A small network was shown many inputs. Here are its activations along a few directions, one row for each input.
In each table, some parts of the input vary, and every possible input appears once, in random order.
A made-up example of a description, with smaller parts first: one of 8 places around a ring, together with either a single point or one of 9 places around a ring or (one of 2 separate values, together with one of 6 places along a line).
Shared parts are said once, and a part with two or three values counts as separate values.

Other details of the inputs vary at random and push rows far along three fixed directions, the same in every table; ignore that.

Table:
R1: [-44 -39  31   5 -16 -51  15   2  -1 -47 -47]
R2: [ 26  21  -1 -18  19  67 -30  32  11   4   8]
R3: [-39 -33  45 -19  12 -53  31  13 -12 -41 -30]
R4: [ 27  16  11  32   9  -6  -6  -3 -36  40  42]
R5: [-39 -27  -1 -38 -17  -2  13   9  34 -44 -27]
R6: [-22  29 -43 -50  15  13   1   2  19 -14 -17]
R7: [-26  25 -30  17 -10 -52  24 -35 -15  28  -7]
R8: [ 16  22  13  48 -11   2  -5 -14 -18  41  32]
R9: [ 15   7  14  47  -4  -6   6 -29 -16  40  30]
R10: [  3 -30  42  -8 -18  53 -17  30  32 -31  12]
R11: [-41 -10  13  17  -9 -71  43 -19 -13  -3  -8]
R12: [-47 -30   5 -34  10   1  13   9  39 -34 -31]
R13: [-13  34 -72  -6   0 -11  21 -13  10  25   0]
R14: [ 41  10  -1  42   0  -9 -12  -4 -45  27  25]
R15: [ 37  18   5  40  -3  -6 -22 -11 -45  29  17]
R16: [ 18 -26  30  -7   0  43 -28  37   7 -55  12]
R17: [-17   6 -57 -29   4  18   9  -7  34 -14 -28]
R18: [  5 -34  46   1   7  57 -14  32  32 -24  -3]
R19: [-14   7 -64 -25   0  11   8  16  27 -13 -31]
R20: [ 21   1 -17   0   2  71 -26  11  34  -3  20]
R21: [ -2 -48  83  11   9   2 -16  10 -10 -32  14]
R22: [ 17 -20  64  32  12 -15   1  -9 -35  12  14]
R23: [-24  27 -20  13   3 -47  34 -22 -15  44 -22]
R24: [ -7 -11   9 -50  14 -41 -17  19  51 -46 -31]
R25: [ 31  39 -20   5  14  42 -29   5 -11  43  32]
R26: [-30  12 -51 -35  11  13  15  17  36   0 -15]
R27: [ 49  28 -29   4  -6  41 -23  -5 -16  31  28]
R28: [-14  21 -23  -2  15 -51  29 -46 -26  27  -1]
R29: [ 33  -1   0  55  -8   2  -8 -20 -23  38  15]
R30: [-34  -2  17   3  -3 -76  21 -30 -34 -13 -13]
R31: [ 27  15 -12 -16  13  63 -25  28  15  -9  30]
R32: [  4  33 -23  16  -5 -80  22 -30  23  33 -14]
R33: [ 34  30 -24  23   7  47  -4  18   4  50  26]
R34: [ 12 -22  42  57 -21 -21   2  -2 -25  -3  22]
R35: [-13  25 -52 -43   9  11  -5   2  12 -22 -26]
R36: [ 11 -25  33 -11   2  42 -28  36  11 -52  21]
R37: [-52 -18   6 -33   2  -2   7  20  35 -36 -33]
R38: [ 41  23 -32  20 -19  46 -16  -3   1  38  25]
R39: [-12  18 -28   1  10 -54  23 -48 -28  22  -2]
R40: [ 16 -27  50 -24   3  50 -20  38  11 -28   1]
R41: [ 22  13 -18   5  -9  68 -33  23  25  -8   9]
R42: [-44 -41  42 -27 -13 -65  25 -13 -13 -51 -26]
R43: [-11   3 -58 -35 -11  15   6   7  28  -5 -37]
R44: [ -1 -48  86  19 -17   8   1  24   1 -18   0]
R45: [  4  33 -67 -20  16  -9  10 -32  -8  19 -11]
R46: [-14  18 -44 -59   6  14   9  -1  20  -8 -14]
R47: [  7  28 -70 -18  18 -10   6 -26 -11  23 -21]
R48: [ 12 -21  62  23  -8 -20  -4  -6 -36  15  26]
R49: [  3 -25  58  38 -20 -15   3  -4 -18  22  23]
R50: [ 27 -26  49  33 -17 -24 -10  -7 -45   2  10]
Each input here is: one of 2 separate values, together with either a single point or (one of 4 separate values, together with one of 6 places along a line).
Changing only the choice among 2 separate values turns R7 into R30. The same change can be made to R17. Which row results?
Answer: R45
Change only the choice among 4 separate values in R48. List by row number the other rows that result.
Answer: R4, R21, R25
Change only the place on the line of 6 in R19. List by row number the other rows that result.
Answer: R11, R13, R26, R33, R34
Change only the choice among 2 separate values in R38. List by row number the other rows that result.
Answer: R27
Change only the choice among 2 separate values in R10. List by row number the other rows that result.
Answer: R46
